A small network was shown many inputs. Here are its activations along a few directions, one row for each input.
Each table varies a few parts of the input and shows all the possible inputs, shuffled.
A made-up example of a description, with smaller parts first: one of 8 places around a ring, together with either a single point or (one of 2 separate values, together with one of 4 places along a line) or one of 9 places along a line.
Shared parts are said once, and a part with two or three values counts as separate values.

Other details of the inputs vary at random and push rows far along two fixed directions, the same in every table; ignore that.

Rows:
R1: [ 14   0  -5 -13  -5   3  -1   1   8 -19   1  13 -10]
R2: [ 30   4  -1   3  -7  -8  22  -9 -37   5   5   4   0]
R3: [-26 -12  11  17  12  -9 -30   0   1  28   3 -11  18]
R4: [ 23   5   6  -1  -9   2  21  -3 -19   5   7   3   1]
R5: [-37  -7   8   4   4  13 -20  -8  10  19  12 -15 -12]
R6: [ 28  13  -1   3  -2   1  39  -1 -32  -2  -2  -5   8]
R7: [  3   6 -17 -19  -7  -9   6  10  39 -32 -22  19 -13]
R8: [-21 -16  12  12  12   5 -38  -2   0  21  14 -10  14]
R9: [-19  -9  11   9   9   4 -25   2   6  17   9  -9  14]
R10: [ 17  13   0 -10 -10  12  30   7   8 -16  -5   4   0]
R11: [-34  -5  -1   8  10   4 -16  -7  -3  15   4 -19 -10]
R12: [ 26   8   1   3  -9  -8  28  -5 -29   7  -1   4   3]
R13: [ -3   2 -18 -12   1 -10  -5   9  30 -30 -20  14  -8]
R14: [ 31   3   5  -1  -4  14  16  -6 -35  -2  19   0   1]
R15: [-11   7  -7 -15   0   8   4  16  47 -26 -18   5  -1]
R16: [ -6   4 -18 -15   0 -11  -2  12  40 -32 -25  15  -8]
R17: [ 27  10  -5   4  -4  -8  31  -4 -31  -1  -5   1   4]
R18: [-25  -9   7  15   7 -17 -20   0  10  27  -8  -4  15]
R19: [ 28   6  -1   5   1   1  22  -4 -41  -1   7  -5   7]
R20: [ -2   0 -18 -16   5   1 -12  11  29 -39 -14  10  -9]
R21: [-17 -12  13  13  10   4 -30  -1  -3  22  13 -11  14]
R22: [ 29   5  -3   4   2   2  20  -4 -43  -4   8  -5   6]
R23: [ -3   7 -15 -10  -6   2  18  -8  -2 -13  -5   0 -29]
R24: [-13   8 -26 -18  -1   1  12   1  22 -32 -19   3 -32]
R25: [ 25  10   9   1  -8  11  29  -2 -24   4  10  -3   6]
R26: [ 33   7   3  -4  -7  14  24  -3 -29  -8  14   2   0]
R27: [ -6   8  -9 -16   0  10   4  15  41 -29 -15   5  -2]
R28: [-27 -10  10  16  11  -8 -26   2   9  25  -2 -10  17]
R29: [ -5   6  -7 -19  -8   0   3  12  49 -26 -17  16 -10]
R30: [-12 -11  15  10   1  -5 -23  -3   2  26  10  -1   8]
R31: [-21 -17   5  17  11 -16 -37  -4  -4  26   3  -4  12]
R32: [-14 -10  16   9   3   4 -23  -1   3  23  14  -5  11]
R33: [ 26  10   9   2 -12   3  34  -4 -26  11   5   0   5]
R34: [ 5  5  0 -4  1  9  7  6  5 -9  0 -2  5]
R35: [ 26   8   8   1  -7  11  26  -2 -26   2  13  -2   5]
R36: [-19   9 -15 -18   2  20   5   3  27 -30  -7  -6 -27]
R37: [ -2  -1 -17 -17  -3  -9 -10   8  38 -31 -17  19 -14]
R38: [-33  -9   9   8   2   4 -18 -13  -3  30  13 -14 -13]
R39: [ -8 -12  -1  11   8 -13 -26  -4 -10  11   2   0   6]
R40: [-12 -13  13   8   2  -4 -29  -4   3  22  11   1   6]
R41: [ 23  -3   0   5  -3  -8   6 -10 -36   7   9   4   0]
R42: [-19  -7  12  15   0 -16 -15  -3   5  32  -3  -2  13]
Description of these inputs: one of 6 places around a ring, together with either a single point or one of 6 places along a line.
Question: The inputs of R7 and R34 match in every part but the place on the ring of 6. If R41 is changed in the same way as R7 into R34, which row does it become?
Answer: R8
Question: Start at R11 and move only the place on the ring of 6, one step at a time. The first step leads to R36. Which rows follow, in order?
Answer: R5, R38, R23, R24
Question: Start at R18 and move only the place on the line of 6, one step at a time. The first step leads to R17. Which rows follow, in order?
Answer: R16, R13, R31, R39

Rows:
R43: [-19  -4  14  17   1  23 -13  -7 -26  19  28 -15  -7]
R44: [-12  -7   2   8  16 -20 -19   8   6   5  -9  -8  19]
R45: [  1   4   5  10  -6 -13  25 -12 -32  25   1  -4  -8]
R46: [ 15  10  12  14 -12   8  25   1 -20  15  16   0  13]
R47: [-12  -9  25   4   7  10 -12  -9 -18  40  19 -25  13]
R48: [-20  -5  26  10  -2  -8  -6  -1   7  27  18  -7  17]
R49: [ 19  -1 -15 -11   7  -8  12  -3 -10 -15 -15  -3  -4]
R50: [ 13   0 -12  -4  -2  16   0   1 -15 -27  17   7 -12]
R51: [ 12  -5  -7  -1   1 -17  -2 -14 -19   8  -9  -4  -6]
R52: [ 27   2 -21  -9  -7   3  12  -7  -4 -19 -18  14 -11]
R53: [ 31  -2   3   1  -1  15   2  -6 -28   5   8  -2  15]
R54: [  1  17  -9  -7  -5 -12  34   8  11 -21 -16   5  -8]
R55: [ 17  -5   5 -17   5   3  -4   1  -1  -9   1  -2   3]
R56: [-25  -7   1  10   0   6 -20 -12   5  34  -5  -8  -2]
R57: [-11 -16  27  12  15 -11 -31   6  -3  27  16 -11  31]
R58: [ 10  -8  -3  -7  -5   6 -18  -1  17  -4  -5  11  -3]
R59: [-17   2 -13  -7   3  16  -7   2  26  -6 -19  -5  -5]
R60: [  7   1 -24   0   0   4   1  -2 -20 -26   6   4 -14]
R61: [ 41  16  13  -8  -5  14  56   3 -38 -12  15 -13   8]
R62: [  9   2   1  -4   4   9 -11  17  21 -21  -7  11  19]
R63: [ -6   3   0  -4  -5  -6 -21  21  44 -20 -11  24  11]
R64: [ 22   3 -19  -3 -12 -11  16   2  -1 -20 -16  23  -8]
R65: [-18 -18  17   4  -1 -23 -35   4  19  20   7  10   5]
R66: [ 12   2  -9   7   8  -1   0   8   0 -11 -10   6  19]
R67: [  3   9 -21  -8  -4 -13   1  15  39 -37 -25  28   3]
R68: [ 25  -1   4 -15  -4  -3   0  -5   0  -7   1   4  -8]
R69: [-17   4 -11  -2 -10   0   4   5  29  -6 -19  13 -15]
R70: [-34 -10   3  -5   6  19 -34   6  46  10  -4  -7   5]
R71: [-35  -3   5  13   8  -2 -13  -9 -25  15  12 -22 -16]
R72: [  0   6  -2 -27  -8  10   8  -2  36 -19  -6   3 -21]
R73: [-16  -6   7   8  11  -1  -1 -10 -25  35   1 -27   5]
R74: [  0   6   7   9   9  -3  22   1 -20  11  -1 -20  11]
R75: [ 20  12 -11  -3  -2 -26  21   4  -8 -17 -11  13   5]
R76: [ -3  -5  16  19 -12   6   3  -6 -15  35  17   0   5]
R77: [-13  -5 -13   3   9 -14 -15  -6 -20  -7   9  -7 -14]
R78: [-32   4  -5   6   0  -3 -10   9  45  -2 -16  10   4]
R79: [ 13  -5  13  12  14   2  -4 -16 -57  18  40  -9  -2]
R80: [ -8   0   9  -9 -10  -4   7  -1  22  -1   4   6 -10]
R81: [  0   3  -3 -11 -11  19  -1  -2  21   1  -1   0 -11]
R82: [-43  -7  -2  14   4  11 -25  -3   0   8   8 -12 -12]
R83: [ 14  17 -11  -2   0  15  33   9   3 -22 -14  -1   4]
R84: [-26   5  -2 -20   8  15  -6   2  29 -30   9   0 -28]
R85: [ 45   7  -7  -9 -18   3  31   7 -16 -23  -3  25  -7]
R86: [  7  -3  -6   3  -3 -29   4  -3 -12   4  -7   9  -5]
R87: [-38  -7   9   5   7  12 -33  19  57   4  -4  -7  16]
R88: [ 41   9 -25 -12  -3  10  27  -4 -11 -36 -20   8  -4]
R89: [-27  -3  -1  -1   3  -9 -14 -12  11  23  -9 -13 -13]
R90: [ 27   1  27  16  -2 -17   9  -5 -51  29  26  -2  26]
Question: The inputs of R67 and R78 match in every part but one. If R68 is changed in the same way as R67 into R78, which row does it become?
Answer: R72
Question: The inputs of R58 and R81 match in every part but one. If R88 is changed in the same way as R58 into R81, which row does it become?
Answer: R59
Question: Describe the family of inputs behind these rows.
Answer: one of 2 separate values, together with one of 4 places along a line, together with either a single point or one of 5 places around a ring

Rows:
R91: [-33 -15   8  19  12  -4 -32 -12 -16  35  12 -19   1]
R92: [-32 -18  13   8   7 -11 -49   8  39  19  -1   4  18]
R93: [ -3  12  -9 -21  -2  23  12  12  37 -35  -9   2 -12]
R94: [-16  -8   0  -9   1  -9 -30  13  48 -12 -11  15   3]
R95: [ 36   5  -6   9   2 -11  24  -7 -55  -2   5   0   7]
R96: [ 20   7  -2 -11  -4   5  13  12  17 -22  -9  11   9]
R97: [ 11  13  -6 -16  -5  22  23   6  11 -28  -2   0 -11]
R98: [ 20  10   9  12  -7 -13  38  -4 -31  21  -2  -3  14]
R99: [ 41   4   6   3  -8  -4  23  -6 -41   3  11   7   6]
R100: [-52  -6  11  11   3  -6 -21   0  30  31  -5 -13   0]
R101: [  5   2 -19 -12  -4 -14   1   5  26 -24 -24  18 -10]
R102: [-19   1 -19 -14   8   1  -9   5  26 -30 -11   2 -21]
R103: [-33 -16  11  22   9  -6 -31 -15 -19  44  13 -19   2]
R104: [-24 -14  21  18   6   7 -26 -10 -16  41  24 -17   9]
R105: [ 13   2   8   5  -4   9  12 -12 -37  13  21  -7  -6]
R106: [ 39   7  -8   4  -5 -11  30  -8 -45  -2  -1   5   1]
R107: [-29 -12   7  16   5  -5 -24 -15 -14  37   7 -14  -4]
R108: [-1  4  0 -7 -2 17  6  2  6 -9  5 -4 -7]
R109: [-18   0  -5 -15   0  10 -12   5  36 -20  -3   4 -16]
R110: [ 33   3  -4  10  -1 -12  21  -9 -52   5   4   0   7]
R111: [ 26  12  -3 -11  -4   8  21  12  13 -25  -9   9  11]
R112: [ 16   8 -11 -21  -6   3  10  17  37 -40 -16  18   0]
Question: Describe the family of inputs behind these rows.
Answer: one of 2 separate values, together with either a single point or one of 4 places along a line or one of 6 places along a line
Question: The inputs of R107 and R101 match in every part but the choice among 2 separate values. If R103 is changed in the same way as R107 into R101, which row does it become?
Answer: R106
Question: Which other rows does R92 become when the place on the line of 6 takes its other values? List them by row number.
Answer: R94, R96, R99, R111, R112
